Here are a small network's activations along a few directions, averaged over the inputs that share one value of a field.
Values that are neighbours, or in one group, have similar rows; names and order tell nothing.
Strong random noise was added to every row along 4 fixed directions; ignore it. To show where, here is one row again and again, with new noise each time:
[ 188  106 -123 -671 -501  204  -25 -257  178 -294 -287 -194  424  -96
   15]
[-111  191  222   80  127   -2 -103   46    1  -83   66   34  218  106
 -127]
[  10  -75 -131 -574 -192  -25  -77 -148  233  305 -219   30  -31 -307
  107]
[-159   86  -40 -154  -28   84  -12  103  447  204  120  198  115    5
  153]
[-394   69  415  459  340 -297 -156  282 -124  144   77  219 -126  130
 -324]
[  -3  194   22 -236 -237  181  -15  -28  243 -255  -19  -26  407  111
   -6]


Field U:
u8: [ -69 -202  -49   30 -190  -19  144  -55  221  -89 -207  280 -128  250
   25]
u10: [ 130  -76 -429  -21  -61  117  146 -110  273   39  149  170 -216   -3
  405]
u3: [-397 -360  373  547  202 -464 -201  109 -237  130 -189  316 -365  129
 -429]
u5: [ -59 -252  -85  377 -393  -59  208   86  -29 -529 -176   41 -102  307
 -275]
u1: [ 124  -13   12   50  253 -153  108   77 -355  297   45 -338 -161 -313
  -67]
u16: [-456 -242  -95  -71 -476 -317   -3  512  343  236 -359  210 -396  -91
 -229]
u4: [  52 -173   65 -506  -78 -313 -245 -209 -396  171 -568 -169 -151 -392
 -331]
u15: [-388 -165 -206    3  -98 -171  121  480  421  627  258  147 -382 -106
  169]
u13: [ 266  185   11  362 -136  158  148   31 -324 -680  129 -126  202  328
  -93]
u17: [ 127  150  362   70  615 -216 -249   13 -716  190  134 -318 -101 -257
 -108]
u12: [ -31 -325  -39  -14 -198    5   74 -136  104   51 -152  247 -421   65
  -19]
u9: [-112  114   80  752  488   -4  114  454 -111  152  620  247 -340  277
  149]
u11: [-330  -66  407  524  399 -192 -153   71 -172  -60   13  122  102  284
 -259]
u7: [-117  110   21  464  -39 -146  133  237 -330  -93   60 -202 -166  -26
 -248]
u2: [ 307  208  -68 -384   37  221 -123 -396  145  -52   85 -175  521  -66
  232]
u14: [  96  -83 -437 -187 -228  210  250  155  255  352   86  -25 -295 -312
  478]
u6: [  15 -287    2  -54  139   -2  -75 -225  122  161 -124  219 -192  -62
   59]
The values of U form a ring.
Name the neighbours of u15, in listed order.
> u1, u17
Name the neighbours of u10, in listed order.
> u5, u13
Name the neighbours of u4, in listed order.
> u16, u2
Name the neighbours of u14, in listed order.
> u9, u7
How many steps from neighbour to neighbour lead from u12 to u11, at the fewest?
> 4
